These are the activations of a small neural network, seen along a few directions. Each row is one input.
In each table, some parts of the input vary, and every possible input appears once, in random order.
A made-up example of a description, with smaller parts first: one of 3 separate values, together with either a single point or one of 9 places around a ring or (one of 5 places around a ring, together with one of 6 places along a line).
Shared parts are said once, and a part with two or three values counts as separate values.

Other details of the inputs shift rows strongly along two fixed directions, in all tables alike. That doesn't count.

A family of inputs:
r1: [-11   2   0  22  -3  21 -33  -1 -22  -9  -1 -12  17   9]
r2: [ -8   1  -8   0 -12   4  41  11   9  28 -15 -29   3   3]
r3: [ 12   1  28  21 -35   7  68  19  18  38 -32 -20  -1  -3]
r4: [  2   0  -3   3 -10   3 -16  -2  -3 -19   6  16  -1  -3]
r5: [  4  -6 -24 -28  30 -21   9   5  20 -15  24  23 -30 -14]
r6: [-15  -4 -31  -9   4   4 -11  -4  -3  -7   8 -12   9   5]
r7: [ 31   5  22  -9 -14  -1  81  28  24  33 -19 -17 -33 -18]
r8: [ -3   9  -5  10   0 -17 -12 -11   1 -16   9  17   2  -2]
r9: [-17 -18   5 -22  14  -8 -23 -15   5   7  -1  17  14  11]
r10: [ 11  -2   9  -8  -1 -17  87  28  35  44 -15 -12 -26 -10]
r11: [ -1   0   4  12   9   7 -23   4 -11 -10   9   7  -5   2]
r12: [-13  -3 -23  -5   4  -7  -7  -2   5  -5  10   2   2   0]
r13: [ 22  11 -27 -37  24 -12   5   0  -2 -20  19 -11 -31 -14]
r14: [-27  -1 -24  12 -10   5 -23  -8  -7  -5  -1  -7  27  12]
r15: [ 28 -13  13 -55  29  -4  -2  -1   7  -6  11  24 -31 -12]
r16: [  2   0   7  12  12   4 -16   3  -5  -9  10  14 -10  -2]
r17: [  0   6  -5   6   4 -18  -5  -9   4 -15  11  17  -1  -4]
r18: [  4  -1 -12  -3  -8  12 -16  -2  -7 -20   3  -1   2  -2]
r19: [ 30   9  23 -10   5  12  74  36   7  41 -20 -43 -37 -14]
r20: [ 23   2 -13 -32  35  10  -4  14 -10 -17  20 -15 -39 -14]
r21: [-18   6   3  31 -10  23 -43  -4 -27  -8  -5 -13  26  13]
r22: [  2  10 -12   0   1 -12  -8  -8  -2 -13  10   1   0  -3]
r23: [-16  -5 -24  -2   3  -5 -11  -4   5  -8  11   4   8   3]
r24: [-19   8  -8  31 -23   3 -22 -17 -14  -6  -9 -12  39  14]
r25: [ 24   7 -27 -37  26 -12  11   2   1 -18  20 -12 -32 -15]
r26: [ -6  -2  55  25 -31  -6  44  -6  12  60 -48 -15  33  17]
r27: [ -4   1  36  44 -50  10  53  13  13  39 -39 -13  22   7]
r28: [ -2 -12  58  21 -38  14  44   1  11  57 -48  -7  32  14]
r29: [-18   1  10  37 -32   9 -25 -12  -7 -10  -9  18  30   8]
r30: [ 28   3 -13 -33  12   1  15  13   4 -15  10  -2 -36 -18]
r31: [-20   6  -8  30 -20  -3 -30 -20 -11 -13   0   0  36  12]
r32: [-19   4  13  42 -10  13 -41  -8 -19  -7  -1  13  22  11]
r33: [  2  -9  15 -20  14 -15 -18 -19   2   0  -1  14   9   7]
r34: [ -8   3 -10  10 -22  22 -26  -8 -17 -17  -4 -10  21   6]
r35: [ 23  -3  -8 -26  17  -9   5   6  12 -26  21  27 -37 -18]
r36: [  5 -14  27 -15  23   9 -27  -6 -12   8   1  13   2   4]
r37: [  4  11 -17  -3   2  -8  -9  -7  -7 -13   6  -7   1  -2]
r38: [ 25   5  -5 -27  34   0  -1  16  -2 -13  22   0 -44 -16]
r39: [-19   1   6  35 -10  19 -41  -6 -21  -8  -1  -5  27  12]
r40: [-15  -4 -16   1   5 -13  -6  -3   9  -7  10  19   0  -2]
r41: [  7  -3 -26 -34  28 -20  12   9  16 -11  23  15 -34 -13]
r42: [ 24   4  -1 -24  34  -4  -1  17  -1 -13  22   9 -46 -15]
r43: [ 11  -7  63   8  -7   9  50  16   5  66 -39 -15   3   4]
r44: [-14  10  -4  23 -14 -10 -23 -15  -7 -12   2   8  22   8]
r45: [-33  -4 -24  21 -16   8 -29 -13  -8  -5  -2  -6  39  17]
r46: [-29 -20   8  -4   2  -2 -31 -21   1  10  -7  16  35  20]
r47: [ 25  -1 -22 -39  17   6   4   7   0 -26  17  -5 -34 -16]
r48: [-14   7  -5  24 -13 -10 -21 -15  -5 -13   3   9  24   8]
Description of these inputs: one of 2 separate values, together with one of 4 places along a line, together with either a single point or one of 5 places along a line.
Changing only the place on the line of 4 turns r26 into r43. The same change can be made to r17. Which row results? -> r16
Changing only the place on the line of 4 turns r3 into r23. The same change can be made to r30. Which row results? -> r14
Start at r20 and move only the place on the line of 5, one step at a time. The first step leads to r1. Which rows follow, in order? -> r39, r11, r16
Which other rows agree with r35 in the place on the line of 4 and the choice among 2 separate values? List them by row number. -> r3, r18, r27, r28, r47
Change only the place on the line of 4 in r29. List by row number the other rows that result. -> r8, r32, r40
Change only the place on the line of 4 in r44. List by row number the other rows that result. -> r4, r41, r42
Change only the place on the line of 5 in r23. List by row number the other rows that result. -> r5, r6, r10, r45

A family of inputs:
r49: [  5  16 -40   0  -5 -18  34  12  14 -16  12 -11 -23 -15]
r50: [ 22   0  30  -5  -5   9  58  24  10  41 -23 -25 -19  -6]
r51: [ 21  -6 -20 -54  45 -27 -14  -4  14 -35  37  38 -44 -19]
r52: [ 14   4  45  20 -19  10  46  16   7  38 -27 -11  -6  -2]
r53: [ 19   0  13 -15  15   5  10  13  -2   4   4   1 -26  -9]
r54: [ 16  -3  16 -20   2 -17  76  19  31  43 -19 -13 -23  -9]
r55: [ -5  -4 -20 -19  21  15 -54 -11 -25 -28  18  -5   6   4]
r56: [  1  -7 -22 -31  27 -16 -32 -14   3 -30  24  30 -11  -6]
r57: [-39  -5  11  50 -32  -1 -56 -31 -12 -12  -7  30  61  24]
r58: [  2   1  16  14   4   7 -41  -8 -14 -20   7  20   3   1]
r59: [-37  -1  17  53 -39  32 -41 -17 -28  13 -29 -21  65  30]
r60: [-19  -5  18  24 -30   0  43   1  14  47 -36 -21  32  16]
r61: [ -3  18 -35  26 -14  15 -24   2 -18 -38  16 -14   2  -5]
r62: [  2  -9 -29 -43  30 -14  -5  -3   7  -9  21   2 -17  -5]
Describe the family of inputs behind these rows. -> one of 2 separate values, together with either a single point or one of 6 places along a line
Changing only the choice among 2 separate values turns r50 into r54. The same change can be made to r55. Which row results? -> r62

A family of inputs:
r63: [-17 -15   5 -22  19   3  -9   2   1  23  -6  -3   4  10]
r64: [ 33  -6  41 -16  -8   6  75  25  23  44 -28  -8 -29 -13]
r65: [ 46  -6 -23 -97  70 -36   0  -4  16 -34  45  28 -68 -29]
r66: [-54   6 -25  72 -54  34   6  -1 -16  29 -32 -66  74  30]
r67: [-15  11 -75  -9   8  15 -78 -25 -37 -67  34 -30  23   7]
r68: [ 34   6  52   0   9   6  67  34   9  52 -21 -18 -40 -12]
r69: [ -9 -12 -13  -5   4   4 -87 -29 -16 -59  27  46  19   6]
r70: [ 16   1  -5 -15  41 -10 -56  -7 -11 -49  40  41 -29 -11]
r71: [ 11 -12  27 -20  12 -19  91  23  39  61 -21  -7 -24  -8]
r72: [-46  29 -22  84 -85  -3  16 -13  -3  11 -33 -32  69  20]
r73: [ 55   1  -7 -70  79 -15 -11  18   1 -35  49  28 -89 -35]
r74: [ 32   7  54  -4  10  10  63  36   6  52 -24 -24 -41 -12]
r75: [ -6  -4  16  -9  -5   2 -11 -15  -8  18 -14  -6  23  12]
r76: [-33  -3  19  18 -24  16 -51 -28 -25  13 -25  -9  60  29]
r77: [  0  -7  45  28 -41  13  36   5  10  36 -36  -2  23   5]
r78: [  0  -9  20  17 -23   1  -1  -9   9  -5  -9  24  14   2]
r79: [ 30  -1  35 -29   4 -17  84  16  27  56 -30 -19 -23  -9]
r80: [  0  11  -9  39 -51  39  48  21  -9  17 -31 -65  18   3]
r81: [-41  -3  35  68 -61  -3  -4 -33  -1  30 -44   1  83  33]
r82: [ 29 -15 -13 -77  65 -27  34  19  28   9  23  15 -63 -21]
r83: [-53 -15   3  47 -25  -5 -39 -31   1   6 -11  23  67  29]
r84: [ 43   3  30 -21  32 -12  46  27  14  13   7   7 -58 -24]
r85: [ -8 -17  -8 -36  34  -6 -18  -1   2   6  13  10  -9   4]
r86: [ 32  23 -40 -14 -14 -14  73  34  27 -17  13 -10 -59 -34]
r87: [-15 -15   0  -6  12 -17   4  -6  17  11   3  19   8   7]
r88: [ -9  18 -59  22  14  31 -86  -6 -49 -73  40 -24   5   1]
r89: [-20  -7 -21 -10  12 -14 -89 -45 -17 -51  25  38  35  15]
r90: [-46  13 -91  15  -2 -15 -69 -19  -9 -66  45  17  18   3]
r91: [ 16 -12 -13 -51  33  11 -61  -9 -16 -45  32  30 -24  -9]
r92: [  1   5  52  57 -28  -2  37   7   8  34 -28   3  12   5]
r93: [ -5  34 -35  49 -24  -3   7  14  -8 -30  14  -7 -12 -12]
r94: [ -1  -8  25  -4 -13  27 -16   0 -12   9 -17  -1  10   6]
Changing only one part turns r77 into r65. The same change can be made to r86. Which row results? -> r72
Describe the family of inputs behind these rows. -> one of 4 places along a line, together with either one of 2 separate values or one of 6 places along a line
Change only the place on the line of 6 in r64. List by row number the other rows that result. -> r69, r77, r78, r91, r94
